These are the activations of a small neural network, seen along a few directions. Each row is one input.
In each table, some parts of the input vary, and every possible input appears once, in random order.
A made-up example of a description, with smaller parts first: one of 4 places along a line, together with either a single point or (one of 2 separate values, together with one of 5 places around a ring) or one of 11 places around a ring.
Shared parts are said once, and a part with two or three values counts as separate values.
In the rows, 128 means zero.

Other details of the inputs shift rows strongly along two fixed directions, in all tables alike. That doesn't count.
To show where, the next rows are all for the same input, with only those details redrawn:
[123 148 140  97 118 113 170 116 123 133 113]
[130  93 115 126 174 104 130 139 128 108 129]
[196 164 118  37 150 224  69 134 187  78 139]

Rows:
r1: [135  86 129 148 175 123 138 130 135 108 118]
r2: [130 156 147 144  91 130 138 107 126 149 101]
r3: [123 148 140  97 118 113 170 116 123 133 113]
r4: [125 152 125 120  80 127 153 135 117 148 131]
r5: [119 155 157 125  97 125 128  83 104 155 140]
r6: [121  84 108 167 133 132 119 150 131 118 141]
r7: [117  99 105 168 147 127 111 141 129 113 120]
r8: [114 162 142 115  96 111 128 106 125 169 138]
r9: [118 154 137 109  94 131 161 144 113 145 133]
r10: [124  91 115 146 147 107  93 133 127 149 161]
r11: [129 165 145 124 109 113 129  99 115 171 117]
r12: [125  98 128 170 162 120  93 115 132 142 128]
r13: [124  68 125 137 155 125 143 140 142 110 145]
r14: [124 107  99 153 145 108 108 154 122 117 141]
r15: [128  91 118 125 167 103 133 145 131 109 145]
r16: [133  98 123 163 141 111  94 122 106 110 147]
r17: [108  98 119 158 154 129 121 156 129 111 136]
r18: [135 168 127 131 101 122 149 125 108 144 103]
r19: [118  94 117 168 135 114  97 136 139 121 138]
r20: [133  92 108 152 132 103  99 149 126 132 151]
r21: [104 152 151 130  91 129 133  97 137 165 131]
r22: [143  96 121 133 180 107 133 138 123 112 124]
r23: [125 103 122 166 167 132 122 150 120 114 115]
r24: [139 167 137 129  95 112 134 115 115 152 107]
r25: [199 150 121  34 136 229  78 143 189  85 161]
r26: [125 158 141 132  88 133 149 108  97 127 126]
r27: [186 178 116  58 136 221  25 118 183 113 148]
r28: [109 153 134 137  83 135 154 123 129 139 118]
r29: [133 113 114 152 171 116 117 157 108 117 121]
r30: [129 107 105 153 146  98  91 139 123 125 129]
r31: [108 143 145 125  89 147 167 136 124 141 125]
r32: [115  81 124 160 142 123  97 124 139 145 155]
r33: [118 159 151 121 102 137 158 118  93 125 127]
r34: [187 154 126  51 145 240  76 125 198  75 132]
r35: [119  81 126 140 162 119 137 137 143 104 139]
r36: [119 110 108 144 165 113 114 158 113 114 127]
r37: [113 167 138 110 101 125 156 141 115 139 126]
r38: [128 105 108 153 141  97  93 145 128 126 144]
r39: [115 154 140 136  84 127 135 107 131 146 107]
r40: [132 101 111 176 153 129 115 141 123 116 113]
r41: [105 153 148 131  98 129 130  91 133 165 116]
r42: [121 166 122 122  94 121 146 126 114 142 109]
r43: [128 139 156 105 112 126 174 101 108 120 130]
r44: [105 158 142 127 103 142 159 127 121 136 104]
r45: [124  81 117 167 128 121 103 140 137 127 144]
- Changing only one part turns r15 into r8. The same change can be made to r34. Which row results? => r41
- What do these inputs look like to the network? => one of 5 places along a line, together with either a single point or (one of 2 separate values, together with one of 4 places along a line)
- A walk changes only the place on the line of 5. It starts at r35 and steps to r17. List the rest of the walk in order. => r28, r19, r21
- Which other rows does r38 become when the choice among 2 separate values takes its other values? List them by row number. => r19

Rows:
r46: [116 107 153 150 111 121 182 100 107 142 113]
r47: [110 139 145 107  86 119 201 133 124 143 109]
r48: [128 118 115 151 157 112  72 117 132 151 135]
r49: [168 209 150  18 117 199 118  97 161 123 130]
r50: [104 150 151 136  64 111 144  83 135 172 126]
r51: [104 129 143 120  98 110 193 122 127 127 103]
r52: [112 154 121 149 107  96 170 128  97 131  99]
r53: [127  89 115 123 184  77 125 120 116 109 139]
r54: [ 95 154 148 142  58 126 159 108 113 147 119]
r55: [186 136 110 104 148 237  60 166 183  66 151]
r56: [132  86 101 140 205 113 108 161 129  98 118]
r57: [117 111 101 171 169 111 124 156 107 117 116]
r58: [128  89 116 154 130 122  85 125 146 149 156]
r59: [180 229 138  66  85 213 116 132 150 111 112]
r60: [182 217 148  37 102 200 126 128 160 108 106]
r61: [132 117 103 151 141 119  89 151 106 126 137]
r62: [ 99 190 148 133  56  96 169 100  86 163  98]
r63: [167 166 145  30 102 203 124 112 173 116 155]
r64: [ 90 134 136 160  99 126 183 134 115 142 112]
r65: [125 101 109 166 153  80  80 113 122 141 134]
r66: [128  79 125 144 166 122 134 159 141  98 130]
r67: [101 150 145 139  58 128 161 123 108 160 127]
r68: [122  99 107 161 136 140 128 149 135  96 130]
r69: [202 165 118  83 147 205   8 124 182 110 152]
r70: [119 129 135 100 134  77 173 113 102 149 131]
r71: [138 101 103 153 154  96  73 129 125 149 145]
r72: [124 162 161  90 117  88 180 100 107 150 123]
r73: [121 123 111 157 152 127  85 143 111 126 129]
r74: [ 97 151 156 139  75 121 144  88 135 187 126]
r75: [ 97 145 154 113  96 127 200 123 129 144  99]
r76: [136  99 105 132 178 101 122 147 126  94 112]
r77: [133 155 153 122 108 115 178  91  94 150  94]
r78: [171 113 121  62 162 197  75 122 185  76 165]
r79: [145  80  93 133 194 106 111 170 125  98 126]
r80: [110 140 170  97 101 107 191 101 124 147 137]
r81: [123 109 117 175 153  97  94 149  98 123 132]
r82: [127  95 105 158 135 141 131 163 129 110 138]
r83: [120 101 127 167 129 137  99 146 126 116 146]
r84: [ 95  85 119 184 140 124 108 143 118 128 140]
r85: [118  82 130 177 140 100  94 122 139 147 152]
r86: [140 118  94 149 152 122 119 162 113 113 126]
r87: [105  69 130 132 177 106 140 125 133 121 153]
- What do these inputs look like to the network? => one of 2 separate values, together with either a single point or (one of 4 separate values, together with one of 5 places along a line)
- Changing only the choice among 2 separate values turns r63 into r70. The same change can be made to r87. Which row results? => r49
- Changing only the choice among 2 separate values turns r46 into r77. The same change can be made to r47. Which row results? => r79
- Which other rows does r84 become when the choice among 2 separate values takes its other values? List them by row number. => r73
- Which other rows does r73 become when the choice among 4 separate values takes its other values? List them by row number. => r61, r62, r81
